A small network was shown many inputs. Here are its activations along a few directions, one row for each input.
Each table varies a few parts of the input and shows all the possible inputs, shuffled.
Descriptions start from the smaller parts, as in this example, which fits no table here: one of 2 separate values, together with either a single point or one of 9 places around a ring or (one of 4 places along a line, together with one of 8 places around a ring).
Shared parts are said once, and a part with two or three values counts as separate values.
In the rows, 128 means zero.

Other details of the inputs vary at random and push rows far along two fixed directions, the same in every table; ignore that.

A family of inputs:
row 1: [110 182 145 102 113 162 139 155 132 144 108 147 145 135 155 117]
row 2: [ 92 212 171 137 101 141 124 128 143 195  80 149 139 162 125 108]
row 3: [119 230 157 160 114 166 130 100 119 178 118 147 121 137 100 118]
row 4: [108 119  43 164 129  72  92  79 161 147 122 117 103 138  76 102]
row 5: [189  68 144  92 113 155 161 174  89  79 157 136 142 107 200 138]
row 6: [153  76 133 123 113 122 131 159 119 101 124 118 133 137 166 124]
row 7: [146  73 135 147 141 126 123 140 123  81 144 101 125 118 128 136]
row 8: [110 220 162 134 115 202 125 143 112 128 127 140 138 141 131 113]
row 9: [151  99 140 147 116 139 127 145 119  97 127 115 132 137 147 113]
row 10: [133  99 117 113 154  97 137 108 132 142 142 128 125 111 121 152]
row 11: [ 87 128  66 142 157  68  94  76 161 145 125 114 107 127  53 136]
row 12: [112  76 117 126 152  71 113 113 146 125 124 112 124 124 107 146]
row 13: [175  89 119 130 123 137 143 137 104 103 156 124 124 115 151 124]
row 14: [ 99 104  83 112 153  81 111 102 162 130 131 121 118 120  95 140]
row 15: [124  60 117 138 159  82 117 115 138  95 137 100 122 118  97 150]
row 16: [108 193 150 142 132 141 136 100 126 175 126 141 121 127  92 137]
row 17: [129 176 162 109 108 154 146 139 116 171 120 154 137 127 156 126]
row 18: [160 102 144  88 110 186 154 192 103  67 137 140 148 122 203 126]
Description of these inputs: one of 3 separate values, together with one of 6 places around a ring.
Changing only the choice among 3 separate values turns row 3 into row 8. The same change can be made to row 16. Which row results?
> row 11
Which other rows does row 14 become when the choice among 3 separate values takes its other values? List them by row number.
> row 10, row 12
Which other rows does row 9 become when the place on the ring of 6 takes its other values? List them by row number.
> row 2, row 6, row 7, row 12, row 15

A family of inputs:
row 19: [177  61 117  98 126 130 148 151 108  85 154 128 132 110 180 133]
row 20: [187  56 150  93 118 153 161 181  91  70 157 135 139 105 204 139]
row 21: [166  60 156 106 151 186 157 182  82  19 183 121 134  98 164 157]
row 22: [ 78 225 129 158 108 132  98 104 153 192  84 135 128 169  88 101]
row 23: [121 116  61 176 117  55  96  72 156 171 116 121 101 134  77 111]
row 24: [129 169 191  89 110 199 152 188 104 112 117 147 157 143 187 129]
row 25: [ 88 215 155 152 104 150 113 124 141 172  89 139 133 161 112 106]
row 26: [125  87 126 111 173  86 133 104 134 123 145 117 126 103 102 165]
row 27: [110 203 133 134 127 145 135 104 122 175 133 151 117 123  98 134]
row 28: [108  85  73 121 164  61 119  88 148 139 148 127 104 100  78 156]
row 29: [ 87 219 139 144  97 115 117  99 150 224  85 150 125 152 100 107]
row 30: [111 207 186 100 107 195 146 163 118 142 102 149 155 152 167 117]
row 31: [124 134 115 161 157  99 117  75 138 151 139 114 111 121  69 144]
row 32: [138  89  84 151 132 104 112 117 142 105 130 105 122 126 119 112]
row 33: [121 123  52 153 127  55 104  70 165 181 117 122 108 126  87 109]
row 34: [176  28 149  76 130 139 161 189  99  56 155 131 145 100 207 151]
row 35: [122 134 116 142 160  90 123  77 138 163 138 123 114 115  78 150]
row 36: [ 94  90  78 126 168  62 110  91 155 129 143 119 106 106  68 156]
row 37: [112  87 130 116 179  89 125 107 140 112 142 109 127 110  96 167]
row 38: [138  51  71 108 142  62 121 112 147 119 136 120 119 117 128 135]
row 39: [123  63  78 117 146  73 116 120 157 112 127 109 125 118 122 133]
row 40: [117 114 160 127 170 137 129 126 125  96 142 110 134 121 110 157]
row 41: [100 222 141 127 106 146 128 114 145 198  90 147 138 146 127 105]
row 42: [ 78 230 126 159 112 137 104 102 162 188  82 130 131 162  92  95]
row 43: [ 75 223 139 144 107 118 110 104 157 206  80 145 129 159  97 109]
row 44: [141  60 143 117 127 130 134 169 118  74 137 115 133 121 159 133]
row 45: [159 201 197 116  87 234 155 181  83 123 124 153 152 145 190 112]
row 46: [143 214 172 134  93 208 145 150 107 145 113 143 146 142 165  98]
row 47: [111 182 140 165  99 138 115 120 134 163 103 128 122 153 107 100]
row 48: [138  50  73 109 140  64 118 118 144 121 137 123 120 115 128 137]
row 49: [147 211 208 113 111 248 168 174  76 108 150 157 144 120 165 135]
row 50: [ 78 227 128 155 110 134 101  99 157 189  84 133 127 170  90  98]
row 51: [143 201 199 120  97 235 150 179  94 107 118 140 153 154 181 104]
row 52: [143 200 201 122  94 234 147 185  89 109 118 144 155 153 182 108]
row 53: [150  53  86 132 123  67 125 115 133 129 140 122 112 112 127 128]
row 54: [171  40 165 114 173 156 151 161  93  27 176 102 137 100 150 165]
row 55: [155  99 151 132 115 160 137 167 105  78 136 123 136 129 167 121]
row 56: [192  32 129  85 128 143 154 178  91  59 166 130 139 103 201 142]
row 57: [139  76  73 163 119  62 107  93 143 144 131 114 102 123  96 116]
row 58: [158  52  64 139 132  78 115 106 135 106 146 111 112 118 122 121]
row 59: [ 87 133  97 147 157  98 104  94 150 133 134 120 109 121  65 141]
row 60: [119  55  96 123 136  66 118 125 147 120 127 114 119 119 121 137]
Changing only one part turns row 55 into row 23. The same change can be made to row 51. Which row results?
> row 58
Changing only one part turns row 24 into row 48. The same change can be made to row 30. Which row results?
> row 38
What is each input in this table made of?
> one of 6 places around a ring, together with either one of 2 separate values or one of 5 places along a line
Which other rows does row 21 become when the place on the ring of 6 takes its other values? List them by row number.
> row 27, row 28, row 36, row 49, row 59

A family of inputs:
row 61: [123 208 140 129 102 164 142 130 122 170 120 155 130 129 139 116]
row 62: [106 141 108 145 154  98 123  83 135 160 143 129 108 112  67 151]
row 63: [164  79 149 113 121 135 155 154 102 101 149 134 128 101 167 137]
row 64: [ 95 209 178 115 150 161 134 119 129 167 115 135 143 133 109 142]
row 65: [145 199 180 129 102 217 148 161  97 120 121 140 144 153 165 102]
row 66: [124 152  84 164 123 115 107  96 143 152 113 116 121 135  95 100]
row 67: [151  81 144  91 137 131 141 160 112  99 135 132 144 124 173 146]
row 68: [127  75  88 104 143  79 121 108 150 129 130 120 124 126 125 135]
row 69: [155  76 108 156 128 108 122 122 130 109 137 100 119 125 123 121]
row 70: [157  95 122 144 127 134 119 137 111  96 143 119 127 135 144 122]
row 71: [137  81 143 112 124 140 131 172 112  79 135 128 136 131 162 137]
row 72: [ 83 206 139 138 104 145 109 123 146 172  97 141 126 158 109 102]
row 73: [ 93 136 114 158 119  89 109 111 153 159 101 118 119 141  96 113]
row 74: [122 131 131 125 127  96 130 111 148 158 106 126 135 131 124 127]
row 75: [115 146 108 168 153 110 108  77 139 131 133 110 112 130  68 131]
row 76: [127 145 165 105 109 192 145 184 110  93 123 136 149 128 179 122]
row 77: [143 132 131 125 113 128 133 131 114 140 134 148 123 126 135 136]
row 78: [134  91  95 105 142  92 125 122 148 122 128 123 131 115 140 134]
row 79: [153  92 114 106 121 122 140 137 117 113 152 136 121 111 142 134]
row 80: [105  85 118 130 162 104 118 123 140  90 144 112 120 115  97 153]
Changing only one part turns row 79 into row 72. The same change can be made to row 63. Which row results?
> row 73
What is each input in this table made of?
> one of 4 separate values, together with either a single point or one of 4 places along a line
Which other rows does row 69 become when the place on the line of 4 takes its other values? List them by row number.
> row 65, row 66, row 70
Which other rows does row 75 become when the choice among 4 separate values takes its other values? List them by row number.
> row 62, row 64, row 80
